Each row below holds a small network's activations on one input, seen along a few directions.
In each table, some parts of the input vary, and every possible input appears once, in random order.
Descriptions start from the smaller parts, as in this example, which fits no table here: values(2) and (point or ring(9) or (line(4) and ring(5))).
Shared parts are said once, and a part with two or three values counts as separate values.
In the rows, zero is written as 128.

A family of inputs:
x1: [115 114 107 108 118 150 146 162  80 121 115 137]
x2: [144 119 119 164 103  87  92 143 122  97 108 143]
x3: [128  91 115  86 121  78 112 108 113  93 132 117]
x4: [112 179 166 135 229 233  87  93 153 189 185 113]
x5: [127 126 113  70 137 125 154 130  76 117 110 110]
x6: [135 132 144 131  93 150 197 142 131 163 116 111]
x7: [119  82 109 128 108 104 109 139 116  88 138 143]
x8: [125 141 146 154 226 177  53  72 195 167 205 134]
x9: [132  91 141 153  93 101 162 121 175 133 127 113]
x10: [139 152 114 144 107 137 130 156  87 127  86 140]
x11: [131 135 135 141 100  73 128 128 163 107 116 142]
x12: [128 174 127 121 101 122 165 143 126 135  99 132]
Question: Describe the family of inputs behind these rows.
Answer: values(2) and (point or line(5))
Question: Change only the values(2) part in x7. List by row number the other rows that result.
Answer: x1

A family of inputs:
x13: [138 145 126 176 132 102 102 119 184 130 128 153]
x14: [122  77  86  94  12  41 204 183  81  60  68 143]
x15: [107 181 142 126 153 171 119 149 108 132 115 133]
x16: [133 164 161 107 128 155 158 111 130 161 131  97]
x17: [116 126 145 132 151 187 127 143  92 140 123 108]
x18: [133 182 130 158 134 156 152 142 146 165 108 141]
x19: [147  88 105 140 155 124  72 112 111 118 148 132]
x20: [130 152 146 160 117 111  86 119 164 118 148 145]
x21: [122  98 120 148 132 108 131 115 194 132 154 146]
x22: [141 158 142 124 143 146 174 112 149 173 113 106]
x23: [136 121  95 122  15  35 173 190  72  65  38 152]
x24: [144 118 113 102 167  99  88  88 128 119 145 122]
x25: [136 127 158 128 128 100 110  89 165 127 152 107]
x26: [126 187 149 141 119 165 136 142 128 153 127 133]
x27: [118 134 124 129 134 160 181 137 154 165 136 137]
x28: [132 178 106 115 156 164 115 138  92 145 118 148]
x29: [113 157 153  93 162 160 141 118 110 140 122  97]
x30: [121  95  96 105 156 114  93 112 134 113 167 151]
x31: [146 102 104  87  25  23 197 161  76  72  47 111]
x32: [ 94  97 132 118 152 121  97 121 152  99 164 136]
x33: [112 144 140 146 153 116  70 126 143  98 138 146]
x34: [141 128 132 163 132 171 160 137 131 173 115 117]
x35: [117 131  99  86 156 168 143 133  99 145 147 140]
x36: [138 142 103 135 156 109  65 117 126 111 140 160]
x37: [ 91 133 135  98 152 175 147 143 116 131 144 126]
x38: [120  90 142 152 151 132  77 121 129 105 145 118]
x39: [110 140 144 112 118 170 166 137 135 153 155 128]
x40: [117 121 151 114 163 106  93  96 145 107 143 107]
x41: [133 133 152 146 117 181 144 137 112 160 134 109]
x42: [139 154 117  82 165 154 137 107  93 153 124 111]
x43: [146  92 128 182 131 119 109 114 170 138 135 127]
x44: [145 122 138 143 143  92 126  90 186 140 132 115]
x45: [140 124 109 121 154 179 123 132  76 152 125 122]
x46: [138  97 149 166 115 127  94 114 149 126 155 119]
x47: [114 103 140 131 116 116 115 114 173 119 175 138]
x48: [149  68  96 127  13  52 182 187  59  70  47 128]
Question: Describe the family of inputs behind these rows.
Answer: values(4) and (point or (values(2) and line(4)))
Question: The inputs of x19 and x30 match in every part but the values(4) part. If x17 is changed in the same way as x19 into x30, which row does it become?
Answer: x37
Question: Change only the line(4) part in x27. List by row number the other rows that result.
Answer: x35, x37, x39
Question: Change only the values(4) part in x14. List by row number the other rows that result.
Answer: x23, x31, x48
Question: Change only the values(4) part in x18. List by row number the other rows that result.
Answer: x22, x27, x34

A family of inputs:
x49: [127 104 123 132 103 100 132 134 137 109 127 134]
x50: [130 139 133 124 108 123 152 138 120 129 109 122]
x51: [131 146 125 130 110 124 146 143 119 129 106 134]
x52: [127 125 122 110 120 116 129 133 104 112 116 124]
x53: [130 114 116 125 117 124 126 141 101 116 115 130]
x54: [132 130 128 118 109 123 164 135 123 135 112 119]
x55: [121 111 116 113 116 121 133 139 108 111 124 131]
x56: [128 132 113 116 122 117 123 139 102 112 113 136]
x57: [133 128 128 140 105 131 149 145 117 133 109 127]
x58: [129 116 117 105 120 116 141 130 106 118 118 123]
x59: [119 154 149 132 225 202  73  90 153 169 191 124]
x60: [120 148 155 153 214 181  71  81 188 167 188 124]
x61: [133 127 120 136 108  95 121 133 132 110 116 140]
x62: [136 108 123 146 103 103 125 135 131 113 119 133]
x63: [123 124 127 126 105 128 157 144 123 128 118 128]
x64: [134 110 124 124 107  95 139 125 136 117 121 126]
x65: [120 168 158 145 206 210  96  91 171 188 183 121]
x66: [132 119 129 130 106  95 127 128 133 110 119 128]
Question: Describe the family of inputs behind these rows.
Answer: values(3) and (point or ring(5))
Question: The inputs of x50 and x66 match in every part but the values(3) part. If x65 is changed in the same way as x50 into x66, which row does it become?
Answer: x60
Question: List by row number the other rows that have the values(3) part in common with x55.
Answer: x52, x53, x56, x58, x59

A family of inputs:
x67: [104  34 108  72  52  28 154 147 101  37 116 120]
x68: [151 190 165 165  57  99 171 150 133 136  60 111]
x69: [111 110  76  42  63 105 207 193  21  85  72 140]
x70: [123 215 101 107 103 107 142 172  83 108  72 168]
x71: [120 134 136 137  89  28  87 124 166  60 116 152]
x72: [ 96  96 146 167 150 138  54 126 176  99 192 157]
x73: [125 170 198 121 202 218 148  80 164 207 166  67]
x74: [133 135 148 122 212 172 138  55 221 203 202 108]
x75: [120 149 174 199 121 209 139 152 146 174 134 116]
x76: [141  47  90 104  36  52 230 146 129 110  94 124]
x77: [172 151 103 162 117  66  68 131  92  93  72 143]
x78: [147 134 135 116 251 185  39  57 119 168 179  99]
x79: [157  48  75  96  76  66 135 152  30  70  70 112]
x80: [ 95 173 110 140 165 219 109 171  97 145 144 174]
x81: [ 99 196 133  61 241 228 114  95 117 180 176 122]
x82: [157 149 118 167  73  52 162 128 194 135  93 152]
x83: [137  87 139 100  18  98 238 169  69 111  61  83]
x84: [ 99 122 166  91 225 148  61  51 192 134 226 105]
x85: [130 111 126 199 134 164 130 129 205 172 168 157]
x86: [145 110 114 193 176 177  34 132 103 133 147 149]
Question: The inputs of x73 and x84 match in every part but one. If x75 is changed in the same way as x73 into x84, which row does it become?
Answer: x72
Question: Describe the family of inputs behind these rows.
Answer: line(4) and ring(5)
Question: Change only the line(4) part in x80. List by row number the other rows that result.
Answer: x69, x70, x81
Question: Start at x74 and move only the line(4) part, one step at a time. The first step leads to x85. Which rows follow, in order?
Answer: x82, x76
